Each row below holds a small network's activations on one input, seen along a few directions.
In each table, some parts of the input vary, and every possible input appears once, in random order.
A made-up example of a description, with smaller parts first: values(2) and (point or ring(9) or (line(6) and ring(8))).
Shared parts are said once, and a part with two or three values counts as separate values.
In the rows, 128 means zero.

Other details of the inputs vary at random and push rows far along two fixed directions, the same in every table; ignore that.

A family of inputs:
R1: [ 86 114 170 176  66 125 105  75 106 104  41 114]
R2: [135 121 156  95 164 126 138 120 149 187 165  64]
R3: [115 128 129  97 154 118 175 188 136 174 131  52]
R4: [122 124 134 121 138 125 195 165 140 191 158  65]
R5: [129 123  64 137 140 136 140 166 138 119 132 186]
R6: [141 136  59 119 132 124 151 141 148 120 139 186]
R7: [162 133  97  94 133 132 114 128 132  95 136 212]
R8: [128 126  63 131 144 135 135 171 137 116 127 183]
R9: [127 101 174 100 153 163 142 149 135 188 151  78]
R10: [136 140  56 101 145 119 136 158 145 106 119 176]
R11: [120 124 132 115 142 122 190 171 139 187 151  62]
R12: [106 133 148 161  55 112 101  47 110  99  49  94]
R13: [150 125 163  98 138 135 146 159 118 173 160  56]
R14: [141 105 158 114 158 158 131 143 126 191 157  64]
R15: [127 121 123  94 144 123 175 153 158 196 135  64]
R16: [116 107 168 113 162 146 133 146 145 190 164  74]
R17: [ 76 135 116 161  74  97 140  80 130 113  37  89]
R18: [170 141  78 109 136 137 102 118 123  98 150 196]
R19: [117 125 171 104 161 127 154 151 131 170 173  65]
R20: [148 119 163  85 143 113 134 140 156 191 150  71]
R21: [ 75 114 162 184  79 136 108  59 104  97  55 109]
R22: [119 125 131 109 147 120 185 177 138 182 144  59]
R23: [142 147  87 136 150 121 111 141 110  81 171 188]
R24: [154  96 164 109 142 146 133 156 135 190 148  68]
R25: [ 99 168 172 178  73 136 128  68 158  82  36  99]
R26: [110 122 152 164  57 103 107  47 114  96  46  98]
R27: [148 122 104 124 145 154 112 144 120 100 137 217]
R28: [154 141  88 128 147 137 119 139  99  78 162 188]
R29: [152 118 152  89 155 141 140 120 136 186 158  60]
R30: [135 146 107 124 147 118 123 150 117  84 154 206]
R31: [151 148  90 127 133 118 107 154 116  86 165 187]
R32: [128 119 173  97 158 142 162 148 120 166 165  64]
R33: [155 138  94 130 136 109 113 155 119  84 163 190]
R34: [125 108 161 120 167 143 130 143 139 192 165  68]
R35: [135 122 180  93 154 136 164 157 119 173 151  73]
R36: [157 146  77 117 140 121  94 120 135 101 159 196]
R37: [136 102 163 112 164 159 138 141 128 188 156  68]
R38: [ 81 145 153 190  71  94 106  70  94  90  72  87]
R39: [129 111 156 122 161 142 123 146 138 194 166  64]
R40: [ 84 127 157 161  74 118 116  33 113  90  52 104]
R41: [131 120 125 106 135 128 185 142 160 205 150  70]
R42: [140 137 104 115 142 141 130 144 108  75 155 202]
R43: [152 142  76 120 148 123  99 114 134  95 162 197]
R44: [135 128 103 133 147 138 103 146 130 104 145 216]
R45: [120 107 130 123 144 140 173 168 151 205 142  71]
R46: [150 123  97 133 137 129  95 154 133 105 146 207]
R47: [140 144 106 119 138 113 118 157 119  85 154 203]
R48: [ 70 133 159 164  71 103 108  42 125  95  57 110]
R49: [159 145  88 125 138 135 115 145 100  84 160 188]
R50: [149 138  93 127 153 138 126 136 101  76 160 192]
R51: [142 142 183 124 156 176 153 173 178 173 134  70]
R52: [ 85 132 173 168  65 104 125  78  92  84  49 103]
R53: [114 111 126 105 156 135 158 185 148 192 122  60]
R54: [151 130  86 136 135 138  86 150 130 105 156 198]
R55: [147 132  84 142 144 138  86 143 125 107 159 198]
R56: [153 177 118 140 145 156 142 167 152  65 138 189]
R57: [116 107 172 108 156 147 134 152 146 191 160  79]
R58: [ 91 130 165 156  70 112 118  43 112  97  39 113]
R59: [129 143  66 123 142 118 153 174 125  99 135 173]
R60: [146 109 158 112 149 156 127 149 127 195 154  64]
R61: [133 123 170  83 155 122 144 133 154 192 151  79]
R62: [152 116 156  91 142 113 132 136 156 189 157  65]
R63: [ 74 120 168 184  69 109  97  77 116 107  49 115]
R64: [163 124  88 128 131 154  95 148 119 102 147 198]
R65: [ 89 114 156 196  67 104  91  74 116 106  57 101]
R66: [ 71 138 158 191  85  97 117  62  95  83  73  92]
R67: [ 71 133 155 169  77 102 108  36 124  93  61 105]
R68: [163 117  98 125 134 145 103 152 123 101 138 207]
R69: [ 92 128 150 168  79 115 113  30 107  92  53  98]
R70: [150 132  95  98 140 144 118 117 131  89 146 210]
R71: [173 131  91  99 131 128 111 129 132  96 138 205]
R72: [150 141 100 124 136 109 115 158 120  86 156 196]
R73: [116 124 175 100 156 127 154 156 132 171 169  69]
R74: [100 127 161 179  61 100 120  75  91  83  57  91]
R75: [161 144  79 111 131 121  94 127 139 100 156 195]
R76: [150 139  96 102 136 116 106 131 143  99 145 211]
R77: [163 136 101 116 133 125 123 156 109  83 147 197]
R78: [ 73 118 126 199  68 119 149  86 125 131  60 102]
Description of these inputs: values(3) and (point or line(5) or (values(2) and ring(10))).
Changing only the values(3) part turns R47 into R63. The same change can be made to R73. Which row results?
> R57
Which other rows does R7 become when the values(3) part takes its other values? List them by row number.
> R1, R52
Which other rows does R20 become when the values(3) part takes its other values? List them by row number.
> R46, R72
A walk changes only the line(5) part. It starts at R10 and steps to R17. List the rest of the walk in order.
> R15, R6, R41

A family of inputs:
R79: [137 117 132 121 161 147 152 201 128 163 172 114]
R80: [116 145 111 125 119 116 128  95 134  81 109 177]
R81: [122 124 115 151 120 139  87 106 142 107 107 185]
R82: [104 141 158 172  74 116  81  37 130  82  63 126]
R83: [ 78 105 158 189  89 143  88  38  84  91  74 136]
R84: [106 116 187 105 142 141 167 134 153 198 116  39]
R85: [142 125 110 114 159 124 158 195 120 159 172 100]
R86: [134 115 188  89 130 110 123 115 144 203 137  29]
R87: [117  96 201 104 153 143 128  88 114 196 162  34]
R88: [153 133 145  91 165 162 154 155 154 157 155 121]
R89: [ 99 117 205 131 149 141 150 154 134 190 139  33]
R90: [161 138  78 109 153 131  84 127 150  89 167 238]
R91: [170 144 142  66 153 129 152 142 138 145 166 109]
R92: [ 82 125 140 173  66 120 127  82 112  84  32 133]
R93: [143 133  32 128 137 142 145 166 133  86 130 233]
R94: [140 113 103 113 165 150 133 162 166 192 162 118]
R95: [164 123 120  81 154 117 124 146 149 178 178 112]
R96: [125 116 150 103 127 107 141 119 147 211 133  20]
R97: [131  84 196 104 139 140 129 111  93 197 148  32]
R98: [145 137 133  98 161 114 149 173 123 152 189 104]
R99: [134 152  54 140 157 123 126 158 126  72 173 221]
R100: [155 126 159 114 161 161 140 192 126 148 170 112]
R101: [184 120 145  85 151 143 114 157 143 167 165 112]
R102: [154 141  65 136 142 120 119 177 104  66 164 229]
R103: [ 60 141 122 179  66  94 145  46 125  93  37  93]
R104: [ 58 143 160 202  72  94 121  62 105  80  62  95]
R105: [133 102 169 109 123 117 137 136 142 213 126  29]
R106: [124 126 183  79 130 108 165 121 137 186 127  27]
R107: [160 139  48 109 135 120 137 155 123  76 142 234]
R108: [138 134  50 151 147 143 129 190 116  82 155 223]
R109: [107 123 154 185  63 135  84  69 119  91  43 130]
R110: [152 152  98 144 156 158 106 159 122  58 164 235]
R111: [119  78 197 118 140 162 130 119 102 203 141  40]
R112: [160 111  98  97 151 127 134 168 146 185 160 107]
R113: [ 73 113 123 203  53 116 106  70 122 117  25  99]
R114: [173 131 139  76 151 140 155 162 135 150 154 111]
R115: [164 158  84 101 150 139 124 125 141  65 156 229]
R116: [175 127  69 111 138 127  84 149 128  86 151 239]
R117: [158 160 101 127 158 139 107 145 123  55 178 224]
R118: [ 97 116 155 163  79 110  85  26  69  80  85 124]
R119: [104 127 205 117 148 121 149 138 134 180 151  27]
R120: [137 133 126 152 118 150  86  99 141  98 108 179]
R121: [165 120  74 121 143 150  88 160 139  99 147 242]
R122: [ 75 143 127 169  73  97 136  51 125  81  53 125]
R123: [121 126 166  87 127 104 176 122 138 192 128  25]
R124: [147 133  86 138 150 147 112 187 113  72 160 235]
R125: [135 142  73 149 158 144 121 172 125  77 167 235]
R126: [ 74 145 173 182  64  83 109  65  87  71  60  92]
R127: [147 135  95  77 153 114 172 154 142 163 162 104]
R128: [118 113 176 109 137 121 135 113 162 212 140  32]
R129: [107 141 170 167  55  99  82  31 113  87  49  95]
R130: [135 124 119  97 165 147 168 165 157 172 157 123]
R131: [ 80 123 132 196  73 120  95  61 132 106  50 134]
R132: [127 116  96 157 104 134 100 123 133 113 100 178]
R133: [122 127 116 129 172 147 157 188 140 166 173 111]
R134: [124 136 123 152 113 112 112 140  96  73 118 167]
R135: [ 75 148 121 190  71  83 124  80  92  73  69 107]
R136: [144 122 103  98 164 130 132 145 166 183 173 112]
R137: [143 115 116  94 153 147 169 180 146 172 149 120]
R138: [102 144 165 187  69 109 107  88  85  59  62 115]
R139: [129 124  99 102 165 147 175 167 158 175 151 116]
R140: [ 90 154 182 183  63  96 107  58  88  62  62  88]
R141: [168 140  81 113 140 158 127 158 131  74 137 232]
R142: [149 122  93  86 151 124 175 174 139 168 150 106]
R143: [158 122 129  73 154 128 157 170 136 160 154 116]
What do these inputs look like to the network?
> ring(5) and (point or (values(3) and line(4)))
Changing only the ring(5) part turns R85 into R135. The same change can be made to R101. Which row results?
> R129
Changing only the ring(5) part turns R110 into R100. The same change can be made to R84. Which row results?
> R92
Which other rows does R132 become when the values(3) part takes its other values? List them by row number.
> R79, R137
Which other rows does R91 become when the values(3) part takes its other values? List them by row number.
> R129, R140
List by row number the other rows that have the ring(5) part in common with R115.
> R80, R82, R87, R90, R99, R103, R104, R117, R119, R122, R128, R136

A family of inputs:
R144: [106 109 131 156 145 132 131 170 121 175 151  88]
R145: [145 131 146 114 134 144 158 160 117 120 126 119]
R146: [ 95 125 155 158  82 101 143 100  80 114  81  65]
R147: [157 144 187  92 141 132 129 132 129 130 143  87]
R148: [101 132 103 192 108 157 101 101 109  49  86 218]
R149: [179 147 110  84 156 114 109 148 107  98 199 171]
R150: [138 125 158  98 132 107 140 143 101 144 155  83]
R151: [116 123 155 147 133 124  91  90 114 125 155 113]
R152: [110 104 140 141 152 143 135 142 111 170 159  90]
R153: [158 130 153  92 130 137 114  98 165 163 127 112]
R154: [116 120 139 157 143 160 132 174 142 148 131 128]
R155: [134 102 106 103 132 125 140 123 136 185 130  88]
R156: [107 135 195 143  86 116 135  95 107 103  68  82]
R157: [ 92 157 107 110 154  91 196 133 152 151 151  78]
R158: [123 132  72 156  83 139 107  84 134  67  60 219]
R159: [133 109  81 123 124 113 129 150 145 169 123 116]
R160: [135 115 121 116 124 141 143 157 169 182 103  98]
R161: [149 126 127 114 174 168 113 161 138 118 177 197]
R162: [183 126  80  80 155 119  98 117 147 136 183 182]
R163: [ 74 110 172 174 102 115 105  75 100 129 100  80]
R164: [123 150  96 180  79 120 121 141 107  32  69 206]
R165: [120 137  95 164  95  97 127 150  92  81 105 151]
R166: [139 105 125  92 132 113 126 111 141 182 138  93]
R167: [ 95 132 202 168 106 141  96  66 127 117  92  87]
R168: [173 126  94  78 153 149 119 143 163 136 151 198]
R169: [128 174  76  96 173 129 191 165 176 104 166 180]
What do these inputs look like to the network?
> values(2) and (point or (values(3) and line(4)))
Which other rows does R153 become when the values(2) part takes its other values? List them by row number.
> R162
A walk changes only the line(4) part. It starts at R151 and steps to R163. List the rest of the walk in order.
> R152, R144

A family of inputs:
R170: [107 135 117 150 105 128 135  98 130  99  79 141]
R171: [171 123  59  97 182 160 130 189 135 129 193 222]
R172: [129 125 137 151 112 133  94  94 125 125 115 117]
R173: [122 120 145 141 113 128  97  92 121 123 115 126]
R174: [100 135 133 165 112 132 132 114 112  91  95 137]
R175: [116 141 106 135  96 100 133  76 106  87  98 133]
R176: [110 129 133 165 100 129 129 121 103  95  92 136]
R177: [104 128 108 160  97 105 113 109 119 108  89 137]
R178: [134 114 168  84 140 126 164 162 150 213 134  21]
R179: [113 140 111 145  92 103 126 108 128 100  80 136]
R180: [129  98 201  84 155 134 134 133 138 217 159  37]
R181: [173 142  75  95 176 134 130 206 131 109 197 206]
R182: [ 93 125 113 165 108 125 123  98 128 103  94 141]
R183: [102 131 108 165 101 102 118 104 126 108  91 138]
R184: [164 135  54  99 180 136 128 186 151 124 201 221]
R185: [129 120 180  91 154 119 171 145 114 195 170  12]
R186: [129  96 168 104 141 134 159 162 141 223 146  26]
R187: [134 133 144 134 109 129 106  91 129 117 108 123]
R188: [125 123 142 146 112 130  96  93 123 125 115 122]
R189: [111 129 131 163  94 121 126 123 106  92  94 134]
R190: [182 130 106  71 174 146 115 159 143 129 192 196]
R191: [108 135 128 157  98 115 120 126 106  91  92 130]
R192: [ 95 138 132 165 111 126 132 112 118  87 100 135]
R193: [123 124 157 119 113 121 111  90 123 117 107 132]
R194: [145 113 196  81 149 139 141 132 149 211 152  29]
R195: [ 98 123 114 165 109 130 123 100 121 107  89 143]
R196: [172 125 124  80 181 145 116 170 127 123 202 192]
R197: [122 115 189 107 154 149 169 167 129 206 148  26]
R198: [118 118 149 136 114 125  99  92 119 123 115 130]
R199: [106 122 109 157  95 113 111 112 116 108  86 136]
R200: [119 128 115 149  87 117 130 108 124 100  80 141]
R201: [118 128 117 150  93 125 133 106 122 103  77 141]
R202: [112 113 167 106 152 135 164 150 155 222 154  27]
R203: [185 136 110 101 177 155 110 171 134 123 201 176]
R204: [171 140  60  85 182 150 143 180 158 110 188 220]
R205: [104 146 112 151  96 107 133  99 138  99  86 140]
R206: [111 133 118 149  99 131 133 102 123 103  78 143]
R207: [114 126 186 107 154 136 172 163 144 204 158  24]
R208: [109 116 113 165  97 127 120 107 113 111  86 142]
R209: [137 135 140 139 108 132 105  92 132 118 108 118]
R210: [121 127 164 137 117 126 108 103 112 109 120 126]
R211: [128 132 157 147 116 131 105 104 116 111 120 119]
R212: [117 126 184 107 153 126 169 166 145 204 158  22]
R213: [107 128 103 149 101 102 120  79  97  97 108 132]
R214: [171 145  74 100 180 130 134 200 137 108 199 210]
R215: [180 131 115  89 180 151 112 171 131 122 203 187]
R216: [111 143 111 150  97 100 130 103 135  99  82 138]
R217: [170 148  58  85 176 144 143 181 159 115 191 222]
Changing only one part turns R184 into R205. The same change can be made to R172. Which row results?
> R209
Changing only one part turns R197 into R171. The same change can be made to R181. Which row results?
> R177
What do these inputs look like to the network?
> values(3) and (point or line(5) or ring(10))
Which other rows does R193 become when the line(5) part takes its other values? List them by row number.
> R187, R190, R194, R209
Which other rows does R217 become when the values(3) part takes its other values? List them by row number.
> R202, R207
